These are the activations of a small neural network, seen along a few directions. Each row is one input.
In each table, some parts of the input vary, and every possible input appears once, in random order.
Descriptions start from the smaller parts, as in this example, which fits no table here: one of 6 places along a line, together with either a single point or one of 11 places around a ring or (one of 2 separate values, together with one of 8 places around a ring).
Shared parts are said once, and a part with two or three values counts as separate values.
In the rows, 128 means zero.

Other details of the inputs vary at random and push rows far along two fixed directions, the same in every table; ignore that.

Table:
x1: [142 110 114 130 118 152 115 147 140 144 114 130 111 131 115 118 120]
x2: [118 112 127 122 132 142 125 118 129 134 131 135 133 123 123 128 127]
x3: [ 93  82 126 113 141 148 140 109 114 129 119 146 127 112 133 109 132]
x4: [ 82  90 134 116 143 126 157  98  99 112 122 147 133 104 148 107 140]
x5: [137 147 128 137 125 120 125 136 132 130 129 120 135 136 128 133 123]
x6: [155 129 128 124 119 130 120 137 128 118 120 129 108 124 130 123 137]
x7: [109  77 129 104 137 128 150 107  98 101 111 137 111  97 164  98 151]
x8: [129 150 136 134 131 107 128 127 126 122 137 115 147 134 136 140 125]
x9: [111  77 116 114 130 169 119 120 133 144 118 144 118 120 113 112 127]
x10: [135 105 117 126 121 154 108 143 142 146 119 128 117 136 107 118 121]
x11: [ 98 178 155 132 154  46 176  96  92  77 154 102 169 110 193 149 142]
x12: [ 91  93 131 116 144 134 148 104 109 122 124 142 133 110 143 112 136]
x13: [119  98 118 121 128 159 118 125 139 142 123 140 118 127 110 119 125]
x14: [132 174 136 141 131  97 137 128 125 118 141 112 146 140 140 144 126]
x15: [ 93  93 131 116 132 136 146 110 111 122 117 149 125 117 135 109 135]
x16: [138 117 122 127 122 141 118 143 137 137 119 125 113 126 122 122 122]
x17: [139 205 145 148 134  67 148 124 119 104 152 104 156 137 157 160 128]
x18: [142 105 118 123 117 155 106 149 145 148 120 131 109 132 108 117 120]
x19: [153 171 134 142 120 130 111 144 147 143 140 130 132 147 103 149 115]
x20: [165 144 131 129 116 126 116 142 132 121 123 127 111 129 126 129 134]
x21: [ 80  80 131 112 141 134 153 101 101 116 118 150 129 107 144 104 138]
x22: [119 153 139 132 137  91 140 117 116 110 142 113 154 129 150 141 130]
x23: [124 190 147 142 140  71 150 116 113 103 151 106 164 134 159 154 129]
x24: [112  79 112 116 130 158 124 114 126 142 115 141 119 119 118 113 133]
x25: [117 149 137 129 139  93 147 120 118 107 144 115 144 125 150 137 134]
x26: [133 106 119 124 123 150 116 122 132 147 124 134 129 126 112 130 128]
x27: [125  98 117 124 126 145 128 134 128 135 112 131 114 120 130 111 126]
x28: [140 140 126 133 125 124 126 141 135 128 128 119 119 131 127 132 125]
x29: [115  92 118 117 131 150 126 113 124 139 122 137 130 119 122 123 131]
x30: [109 114 131 120 138 111 147 117 112 111 126 121 130 110 157 120 134]
x31: [153 176 135 143 118 128 112 145 149 142 138 130 131 149 103 149 115]
x32: [228 241 134 173  84 139  63 194 189 171 148 128 118 186  43 179  94]
x33: [122 130 130 129 129 135 129 127 133 134 128 138 126 132 120 127 125]
x34: [133 128 121 129 125 139 117 123 135 142 129 130 131 132 113 136 127]
x35: [133 116 117 130 123 141 126 139 132 135 118 127 110 131 124 118 126]
x36: [166 109 105 133 105 183  82 170 168 170 113 132  95 155  71 119 110]
x37: [131 169 137 139 134  90 144 124 120 111 141 112 145 130 151 144 128]
x38: [131 150 136 131 130 107 128 131 128 122 140 117 140 130 138 138 125]
x39: [ 81  84 131 113 137 134 154 103 105 117 115 150 125 111 144 103 139]
x40: [136 127 126 127 125 131 118 140 137 134 131 124 124 132 122 128 123]
x41: [133  90 122 114 124 144 130 127 119 117 108 136 100 115 138 106 144]
x42: [137 120 130 121 126 121 136 126 116 106 118 128 111 119 146 120 147]
x43: [122 183 145 141 139  76 149 116 113 104 148 108 164 130 159 151 129]
x44: [136 107 118 124 122 156 112 126 135 150 123 135 128 128 107 132 125]
x45: [121  78 108 121 122 170 118 139 136 148 106 136 102 129 111  99 126]
x46: [150 123 118 130 117 150 106 154 151 148 124 127 110 141 101 126 119]
x47: [115 135 132 128 137 108 139 121 121 116 135 118 140 129 140 129 131]
x48: [156 193 141 146 123 111 112 135 145 134 154 119 151 148 112 165 117]
x49: [136 123 122 129 122 154 109 136 148 147 128 136 122 137 100 131 120]
x50: [125 162 138 134 136  89 148 124 118 104 141 110 138 125 153 142 133]
Each input here is: one of 5 places along a line, together with either a single point or one of 4 places along a line or one of 5 places around a ring.
Changing only the place on the line of 5 turns x7 into x20. The same change can be made to x26. Which row results?
> x44
Change only the place on the line of 5 in x30. List by row number the other rows that result.
> x11, x16, x28, x50
Change only the place on the ring of 5 in x40. List by row number the other rows that result.
> x10, x11, x23, x37

Table:
x51: [ 88 161 144 133 153  64 170  93  94  98 151 107 181 117 181 142 133]
x52: [185 219 145 152 114  94 109 173 160 121 153 103 122 163 114 160 112]
x53: [115 157 137 139 135 105 141 119 119 123 137 123 151 136 141 137 124]
x54: [148 157 134 131 129  85 149 125 108  96 127 107 122 114 172 133 143]
x55: [ 97  44 104 111 126 169 126 131 125 151  99 138 111 118 123  86 124]
x56: [155 145 120 145 107 173  91 171 170 171 122 145 106 159  65 131  99]
x57: [101 177 147 140 146  66 159 105 106 103 153 108 176 128 164 149 128]
x58: [ 94 204 162 138 151  58 165  65  99  98 174 124 200 130 157 180 141]
x59: [ 64  55 124 104 143 169 142  92 123 143 122 169 129 107 119 104 129]
x60: [ 94 142 140 122 155  43 185  93  81  64 137  90 158  98 219 130 155]
x61: [ 78  41 111 109 138 170 137 118 117 141 104 144 115 109 129  88 127]
x62: [123  65 124 108 122 161 131 125 112 120 101 156  90 105 133  93 146]
x63: [229 222 140 160  81 139  76 195 176 145 133 145  88 174  61 151 115]
x64: [ 85  58 113 113 138 170 132 116 122 145 111 143 121 113 122  99 124]
x65: [113  73 130 106 126 145 153 103  92 101  95 159  99  97 152  91 157]
x66: [ 84  72 122 110 142 157 132  90 122 146 129 149 144 114 115 124 134]
x67: [156 119 113 130 114 137 117 154 138 125 106 116  93 135 130 113 134]
x68: [178 194 128 158 100 147  89 184 175 166 134 132 114 173  65 151  95]
x69: [191 167 123 142 107 125 108 167 144 131 123 113  95 142 120 137 128]
x70: [ 84  46 110 108 136 186 128  97 121 151 109 160 124 115 108 102 132]
x71: [125 159 134 141 128 100 134 135 130 128 138 114 149 140 133 138 118]
x72: [122  70 112 111 136 143 128 133 126 124 112 115 111 111 143 102 134]
x73: [ 91  91 124 120 135 160 134 119 130 141 120 154 125 122 114 110 121]
x74: [ 86  41 107 109 138 182 126 109 123 153 107 149 122 113 113  97 127]
x75: [141 163 148 128 128  84 153 109  96  89 132 126 136 111 168 142 148]
x76: [113 161 141 132 145  50 170 110  97  72 140  91 151 113 195 137 147]
x77: [128 190 161 127 147  46 151 102 103  76 163  99 172 114 180 163 145]
x78: [119 167 134 140 139 101 136 108 121 127 151 117 171 132 134 155 123]
x79: [ 80  42 111 109 134 166 138 125 118 140 101 141 110 112 130  85 127]
x80: [135 119 119 137 116 150 113 150 143 152 114 133 116 146 105 117 115]
x81: [123 156 135 134 134 119 123 103 131 142 154 129 167 136 112 165 125]
x82: [223 200 124 157  90 135  87 197 169 145 124 124  79 168  80 142 117]
x83: [183 136 127 127 106 153  79 166 163 146 132 125 103 141  89 136 119]
x84: [104 146 144 118 153  44 191  83  67  62 132 100 149  86 228 130 160]
x85: [175 156 117 142 104 140 105 181 158 135 118 118  84 156  98 123 118]
x86: [171 217 141 155 112 121  92 141 170 160 168 125 157 164  75 190 105]
x87: [ 80  54 115 109 141 174 131 101 123 149 119 151 129 109 117 108 127]
x88: [138 123 117 137 120 156 105 143 149 158 125 132 128 142  93 130 112]
x89: [132  52 105 108 120 165 138 129 110 122  80 142  73 100 145  79 149]
x90: [160 216 143 158 111 106 114 171 157 141 145 119 132 168  98 157 103]
x91: [159 113 112 124 122 141 107 153 145 137 121 106 113 130 129 125 126]
x92: [151 136 118 140 114 169  92 152 163 170 131 136 123 149  76 140 104]
x93: [173 128 116 132 114 152  94 172 161 146 125 111  99 142 104 127 115]
x94: [165 170 126 142 117 103 121 159 141 116 132 100 114 141 133 139 125]
x95: [ 84  75 123 114 135 170 132 110 131 145 119 162 124 118 109 108 123]
x96: [168 132 128 120 112 147  97 144 144 131 123 129 109 133 110 129 134]
x97: [127  64 122 108 121 163 130 124 112 121  96 154  91 104 134  94 145]
x98: [130 151 136 125 140  91 146 123 116  98 137 103 139 124 172 134 142]
x99: [108 169 160 117 158  40 168  83  85  65 159  98 179  99 204 156 154]
x100: [ 96  63 112 115 133 179 124 111 126 151 110 153 122 122 108 104 127]
x101: [ 87  53 112 111 139 176 125 102 125 154 116 150 130 115 110 109 128]
x102: [ 86  69 115 112 142 159 134  94 115 143 124 143 143 112 123 117 132]
x103: [202 199 142 144  99 127  77 181 175 140 148 127 107 163  77 153 111]
x104: [ 95 184 151 141 151  66 166  90  97  97 154 116 181 126 167 153 133]
x105: [116 158 134 137 138 101 138 113 119 125 146 115 165 131 141 147 123]
What is each input in this table made of?
> one of 5 places along a line, together with either one of 5 places around a ring or one of 6 places along a line
Changing only the place on the line of 5 turns x67 into x60. The same change can be made to x80. Which row results?
> x55
Changing only the place on the line of 5 turns x76 into x85. The same change can be made to x97. Which row results?
> x63
Which other rows agree with x69 in the place on the line of 5? List them by row number.
> x61, x62, x64, x79, x83, x86, x87, x92, x93, x94
Change only the place on the ring of 5 in x96. List by row number the other rows that result.
> x65, x67, x89, x98
